Each row below holds a small network's activations on one input, seen along a few directions.
Each table varies a few parts of the input and shows all the possible inputs, shuffled.
Descriptions start from the smaller parts, as in this example, which fits no table here: one of 3 separate values, together with either a single point or one of 9 places around a ring or (one of 4 places along a line, together with one of 5 places around a ring).
Shared parts are said once, and a part with two or three values counts as separate values.
In the rows, 128 means zero.

Other details of the inputs vary at random and push rows far along two fixed directions, the same in every table; ignore that.

Table:
r1: [113 102 140  94 136 176 136 117 104 128 143 145 138 111]
r2: [125 113 162 101 135 168 169 157 110 156 161 147 134 135]
r3: [155  82 125 216 175 142  80 162 162 117 128 125  78  53]
r4: [113 176 100  84 110  73 136  76 120 112 102 120 161 195]
r5: [118 104 146  84 123 165 128 129 103 125 144 139 135  99]
r6: [114 179 105  81  99  75 126  80 124 112  95 104 177 181]
r7: [157 168 109 227 164  45 116 148 185 125  95 110 104 173]
r8: [116 174  90  87 103  79 137  78 119 111 107 119 162 200]
r9: [116 177  89  86 111  80 141  75 120 114 103 119 165 196]
r10: [155 157  83 204 149  47  81 121 179  97  76  85 111 132]
r11: [112 124 158 119 109 169 162 143  95 149 167 143 117 119]
r12: [121 101 137  89 114 177 126 128 108 129 145 123 147  98]
r13: [162  90 148 224 154 138 109 194 183 154 134 139  61  74]
r14: [119  99 133  91 119 171 132 127 104 127 152 140 135 107]
r15: [115 101 138  89 135 172 139 120 107 127 147 140 133 108]
r16: [122  99 135  88 116 176 129 130 103 125 142 126 143 100]
r17: [158  89 155 223 156 135 109 194 185 150 132 140  59  73]
r18: [159 160  77 206 148  45  81 124 176 101  85  95 105 136]
r19: [117 184 123  98  77  71 159 109 139 143 107 138 152 219]
r20: [117 102 146  90 124 174 125 125 101 125 133 133 147  98]
r21: [121 113 170 100 136 164 169 156 111 153 159 148 132 134]
r22: [150 182  99 235 140  44 116 134 169 125 103 101  88 152]
r23: [112 176 102  89 111  77 133  74 117 112  99 126 166 197]
r24: [123 102 138  86 122 174 129 129 102 129 138 127 144  96]
r25: [121 102 136  88 116 171 128 132 102 125 149 137 136 104]
r26: [118  99 129  93 128 178 140 122 106 127 152 138 134 113]
r27: [116 104 148  91 122 175 122 124 107 130 136 130 151  96]
r28: [121 101 135  89 130 172 136 123 103 133 149 141 134 108]
r29: [117 178  94  84 102  73 133  80 118 114 104 120 166 191]
r30: [156  89 157 229 157 139 104 192 183 151 128 145  63  75]
r31: [117 104 147  90 124 169 124 127 100 126 140 144 140 101]
r32: [159 160  78 207 146  51  79 120 182 105  81  82 117 131]
r33: [147 106 149 243 165 141 110 177 153 140 143 128  60  65]
r34: [108 126 167 115 117 163 162 140  96 150 161 144 117 114]
r35: [113 177 101  83 104  69 133  79 120 110 102 121 164 190]
r36: [124 111 160 104 129 171 169 158 111 152 164 146 133 139]
Description of these inputs: one of 4 places along a line, together with either one of 3 separate values or one of 6 places along a line.
- Changing only the place on the line of 4 turns r16 into r20. The same change can be made to r14. Which row results? => r3
- A walk changes only the place on the line of 6. It starts at r32 and steps to r24. List the rest of the walk in order. => r18, r29, r28, r9
- Which other rows does r17 become when the choice among 3 separate values takes its other values? List them by row number. => r21, r34
- A walk changes only the place on the line of 6. It starts at r6 and steps to r10. List the rest of the walk in order. => r5, r35, r4, r15
- Which other rows does r33 become when the place on the line of 4 takes its other values? List them by row number. => r11, r22, r34

Table:
r37: [104 179 104  87 101  84 123  72 107 113 103 114 166 163]
r38: [161  54 104 202 199 155  89 156 173 113 139 148  62  68]
r39: [112 186 108 115 123  95 174  93 102 128 135 110 158 208]
r40: [146 157  86 220 152  61  73 109 158  91  86  94 106 119]
r41: [117  98 178  93  94 177 139 151 129 164 132 166 130 109]
r42: [159 145  83 201 163  60  87 128 182  96  83  80 113 128]
r43: [109  81 127  84 129 181 130 107 105 125 154 177 110 106]
r44: [151 101 136 239 168 150 116 177 146 133 155 128  54  55]
r45: [124  97 174  88 124 177 150 160 129 154 149 155 137 122]
r46: [128 160  95  75  97  90 128 103 130 113 102 106 182 186]
r47: [122  99 144  82 105 180 123 126 101 134 146 132 135  82]
r48: [159 167  91 230 169  57 123 142 169 116 110 100  97 153]
r49: [107 173 105  83  92  84 128  78 113 108  98 109 162 166]
r50: [163 153 107 215 157  44 109 151 189 123  97 108 101 154]
r51: [111 114 165 104 115 172 154 146  90 148 163 153 113 109]
r52: [159  75 126 214 195 159  80 164 150 107 132 109  92  46]
r53: [113 106 177  95 101 174 143 150 121 154 149 161 122 110]
r54: [130 166 100  73 106  89 130  92 126 116 102 104 177 181]
r55: [127  90 175  86 117 180 146 162 136 164 132 159 144 121]
r56: [114 106 173  99 107 166 150 147 105 152 158 158 120 106]
r57: [122 106 162  98 138 176 161 156  98 148 163 146 128 121]
r58: [115 170 102  80 123  88 130  83 115 112 104 107 179 176]
r59: [120  94 140  84  96 182 121 137 105 131 147 134 140  87]
r60: [101 195 110 121 101  91 167  83  95 129 134 116 144 197]
- Changing only one part turns r60 into r39. The same change can be made to r47. Which row results? => r54
- What is each input in this table made of? => one of 2 separate values, together with either a single point or one of 5 places along a line or one of 6 places along a line
- Which other rows does r55 become when the choice among 2 separate values takes its other values? List them by row number. => r41
- Which other rows does r42 become when the place on the line of 5 takes its other values? List them by row number. => r46, r52, r54, r58

Table:
r61: [104  63 175 126  54 158  90 134 169 163 120 248  36  72]
r62: [ 90 164 151  72  91 150 180  95  51 149 159 147 157 178]
r63: [109 130 162  22 121 135 164 119 107 141 141 159 187 185]
r64: [126 116 172 154 104 174 146 186 111 152 167 114  98  65]
r65: [165 145 115 185 141  71 135 175 188 132 118 122 113 174]
r66: [137 150 106 190 183  72 130 115 164 121 120 122  97 153]
r67: [128 105 179 151 118 172 133 172 100 152 150 114 103  63]
r68: [141 148  57 188 142  82  87  89 129  92 120 106 105 115]
r69: [119 101 144 157 155 189 124 137  89 125 157 149 105  66]
r70: [136  83 176 125 140 179 114 168 150 157 137 129 136  66]
r71: [159 133 105 167 170  75 100 147 177 108  85 128 126 154]
r72: [152  70 170 133 156 174 141 190 136 154 152 153 114 109]
r73: [100 144 146  52 119 150 201  99  77 152 154 155 150 197]
r74: [147 128  51 168 172  81 105  95 154  97 114 113  96 135]
r75: [136 181 105 223 126  83 134 138 140 130 140 111  90 153]
r76: [150  64 124 104 129 192  87 146 142 132 132 119 133  50]
r77: [112 141 166  38  76 148 167 125 103 167 119 133 193 173]
r78: [ 93 140 130  38 133 155 182  85  77 127 137 161 162 176]
r79: [133 176  59  51 110  40 117  71 139  96  84 118 186 232]
r80: [121  63 124 133 175 195 133 128 119 113 160 140 100  86]
r81: [102 146 118  20  70 143 133  78  64 112 134 112 176 119]
r82: [155 146 111 171 139  85  88 138 182 121  67 103 140 127]
r83: [152 129  97 168 130  93  76 123 188 106  76  86 142 129]
r84: [129 148  80 203 145  89  94  95 134  88 116 103 111 130]
r85: [157 157 119 189 111  80 123 168 192 148  99  98 126 148]
r86: [125 103 164 137 132 178 114 155 101 126 135 121 114  43]
r87: [121 176  81  66 112  47 126  76 145  91  80 115 193 247]
r88: [114 104 160 160 155 179 129 138  97 139 177 144 102  70]
r89: [ 89 146 141  34  72 150 141  84  69 108 129 108 182 134]
r90: [133  95 149 154 154 187 175 170 127 154 185 149  81 107]
r91: [133 171 130 189 131  62 100 129 149 118 103  87 115 110]
- What is each input in this table made of? => either a single point or (one of 5 places around a ring, together with one of 6 places along a line)
- Which other rows does r65 become when the place on the ring of 5 takes its other values? List them by row number. => r64, r75, r85, r90
